These are the activations of a small neural network, seen along a few directions. Each row is one input.
Each table varies a few parts of the input and shows all the possible inputs, shuffled.
A made-up example of a description, with smaller parts first: ring(8) and (point or line(11) or (values(3) and line(6))).
Shared parts are said once, and a part with two or three values counts as separate values.

Other details of the inputs shift rows strongly along two fixed directions, in all tables alike. That doesn't count.

Table:
row 1: [-24  14  30   3 -24  27  17  13 -28   1  11   0]
row 2: [  0  -3  18 -12  45 -53  14 -16  66 -21 -34 -42]
row 3: [ 14  14  25   7 -40   7  30  15 -24  -1   9  42]
row 4: [ -1   0  26 -19  38 -56  16  -6  54 -20 -32 -29]
row 5: [ 20  14  42  11 -54   5  55  22 -25  -1  12  52]
row 6: [ -5  -1  10 -24  50 -51  -9 -11  55 -14 -27 -33]
row 7: [ -8   4  18 -16  36 -49   7  -9  52 -19 -29 -22]
row 8: [ -3   7  -5  15 -23  14  10  -2 -23 -10  -4  19]
row 9: [-45 -11 -26 -11  34  26 -63  -9  -4  -3   2 -44]
row 10: [ 21  -4   4   6 -20  11   7   6  -9  13  16  23]
row 11: [-22   0  47 -22  44 -28   5   0  51 -21 -21 -52]
row 12: [ 16  11  14   7 -36   9  31  12 -22  15  13  35]
row 13: [ -7 -33 -82  24   2  59 -67 -10 -47  22  24 -12]
row 14: [  1   8   3  15 -31  14  32   8 -28   4   5  26]
row 15: [18 -1 -5 -5 -2  3 -7  0  0  8 10 10]
row 16: [  0  -4   6 -23  53 -47 -16 -12  57 -10 -22 -32]
row 17: [ 20   3  18   4 -31   7  24  12 -15   7  15  30]
row 18: [  3   2  -1   5 -18   9   7   5 -20  -1   2  20]
row 19: [ 14  25  37   4 -54   2  39  20 -25   0  16  61]
row 20: [ 11  -1  16 -12  35 -41  11  -9  43   1 -17 -27]
row 21: [-20  17  62 -24  27 -33  18   5  45 -24 -21 -35]
row 22: [-14   3 -28   9  -6  16 -14  -7 -15  -9  -2   7]
row 23: [  4 -20 -43  -6  41   0 -54 -12  16  12  -2 -32]
row 24: [ -2   8  -5  16 -25  11  21  -3 -22   1  -1  12]
row 25: [ -15  -39 -101   25   14   61  -81  -16  -42   18   20  -28]
row 26: [ 19   2   0   2 -23  12  16   6 -18  18  16  25]
row 27: [ -15  -41 -113   19   31   55  -91  -26  -41   31   20  -43]
row 28: [ 18  25  33   3 -61  10  39  21 -32   4  23  68]
Each input here is: line(4) and (point or line(6)).
Q: Changing only the line(4) part turns row 23 into row 12. The same change can be made to row 3. Which row results?
A: row 20
Q: List by row number the other rows that have the line(4) part in common with row 9.
A: row 6, row 7, row 16, row 19, row 22, row 28
Q: Change only the line(6) part in row 10. List by row number the other rows that result.
A: row 2, row 5, row 13, row 17, row 25

Table:
row 29: [ -3 -23 -27  16 -14  60 -29   4 -45  28  32 -13]
row 30: [  0 -14  -5 -15  47 -18 -35  -5  45  -5  -7 -33]
row 31: [ -3 -31 -22   3  47  -9 -24  -6  31 -27 -23 -54]
row 32: [ 42 -33 -84   1  38 -10 -52 -21   8  47  10 -14]
row 33: [ 47 -28 -54 -13  46 -23 -36 -18  20  48  11 -17]
row 34: [ -9  -8 -23  -8  42 -32 -31 -12  32 -18 -27 -27]
row 35: [ 11   3  41  -8 -20   9  16  15   9  -1  20  25]
row 36: [  7  24  34  -7 -19 -18  25   7   7 -15 -12  28]
row 37: [ -5 -31 -44   7  36   0 -49 -16  35 -18  -7 -28]
row 38: [-19 -38 -67   7  21  58 -70 -11 -33  36  23 -54]
row 39: [-21   3   0 -26  36 -28 -26  -9  30  -2 -13 -22]
row 40: [ -6 -32 -31  -5  35  35 -56  -2  -9  12  16 -50]
row 41: [-15  40  56  -1 -38   4  69  14 -29  17  12  33]
row 42: [-25   3 -46   6 -54  82 -48   7 -92  33  50  45]
row 43: [  36  -51 -124   11   58  -12  -75  -35   13   34   -4  -31]
row 44: [-17   6 -15 -19  28 -19 -29 -20  20  -9 -16 -13]
row 45: [  1  -3  -2 -10  34 -21 -22 -10  35 -17 -16 -25]
row 46: [ -1  30  57 -22 -13 -40  33  14  17 -14  -9  20]
row 47: [-14  22  33 -16   3 -48  29  -2  30 -29 -26  16]
row 48: [-19  -9 -75  45 -52  73 -23  -5 -96  18  23  24]
row 49: [  7  -3  41  -2  16 -23  30   5  35  -7 -11 -27]
row 50: [ 62   3  -6   2 -11 -40  37  -7  17  20  -4  38]
row 51: [-28  11  -7   6  25 -25  23 -16  14  -9 -26 -22]
row 52: [  1  20   2  17 -86  61  14  31 -85  12  36  74]
row 53: [  6 -12  12  -3  24  -7   1  -3  28 -24 -16 -33]
row 54: [  9   0  37 -11  15 -27   8   6  50 -16  -5  -5]
row 55: [-14  -5 -36 -15  38 -16 -55 -19  22  -8 -13 -34]
row 56: [  5  22  46   1 -44   7  36  25 -18  -9  12  46]
row 57: [  3  42  65   6 -79 -17  79  28 -30 -29  -2  82]
row 58: [ -3  21  49 -11  12 -42  47   2  25  -1 -22 -13]
row 59: [-27  15   6  -7  33 -22  11 -13  19   8 -14 -32]
row 60: [  8  27  78 -29  -1 -42  42  19  28  -7  -8  16]
row 61: [  9  10  10  38 -85  65  42  15 -73   4  27  57]
row 62: [ 22  24  70   2 -47 -13  65  18  17 -27  -2  56]
row 63: [-11 -20 -18   9  23 -10  -2 -12  18 -11 -21 -38]
row 64: [  2 -14  -2  22  -2   2  16  -1   4 -16 -10 -13]
row 65: [-18 -17 -42  -4  42  15 -50 -17 -10  29   6 -55]
row 66: [ 10   4  21  -6   6 -16   8  -1  32 -19 -11  10]
row 67: [-29  12 -60  32 -46  72 -12  -9 -83  25  24  25]
row 68: [ 15  16  78 -22   1 -35  43  19  42 -10  -2  17]
row 69: [ -4  15  39 -29   8 -27   5   9  19  -2   1  -3]
row 70: [ -3 -10 -15   1  28 -19 -22  -7  23 -22 -17 -18]
row 71: [  7  17  64 -23  11 -32  23  13  34  -8  -3   1]
row 72: [ -1 -12 -20  24 -53  77 -10  21 -74  11  35  25]
row 73: [ -4 -13 -52  38 -59  74 -23  10 -71   0  32  54]
row 74: [ -3  -2  -2  12 -15  16  14  -5 -10   0  -3  -8]
row 75: [ -1   8  42   1 -19  -6  45  11   2   1  -4   1]
row 76: [ -4  11   1   5   4 -10  17 -11  -2  -1 -15 -10]
Q: What is each input in this table made of?
A: line(4) and (point or line(5) or line(6))
Q: Changing only the line(4) part turns row 31 into row 72. The same change can be made to row 43. Which row results?
A: row 32
Q: Changing only the line(4) part turns row 73 into row 30. The same change can be made to row 37. Which row results?
A: row 54
Q: List by row number the other rows that have the line(4) part in common with row 65.
A: row 29, row 33, row 35, row 38, row 40, row 41, row 42, row 60, row 68, row 69, row 71
Q: Change only the line(5) part in row 58. List by row number the other rows that result.
A: row 49, row 59, row 72, row 75
Q: A walk changes only the line(6) part. It starts at row 62 and steps to row 66. List the rest of the walk in order.
A: row 45, row 36, row 55, row 44
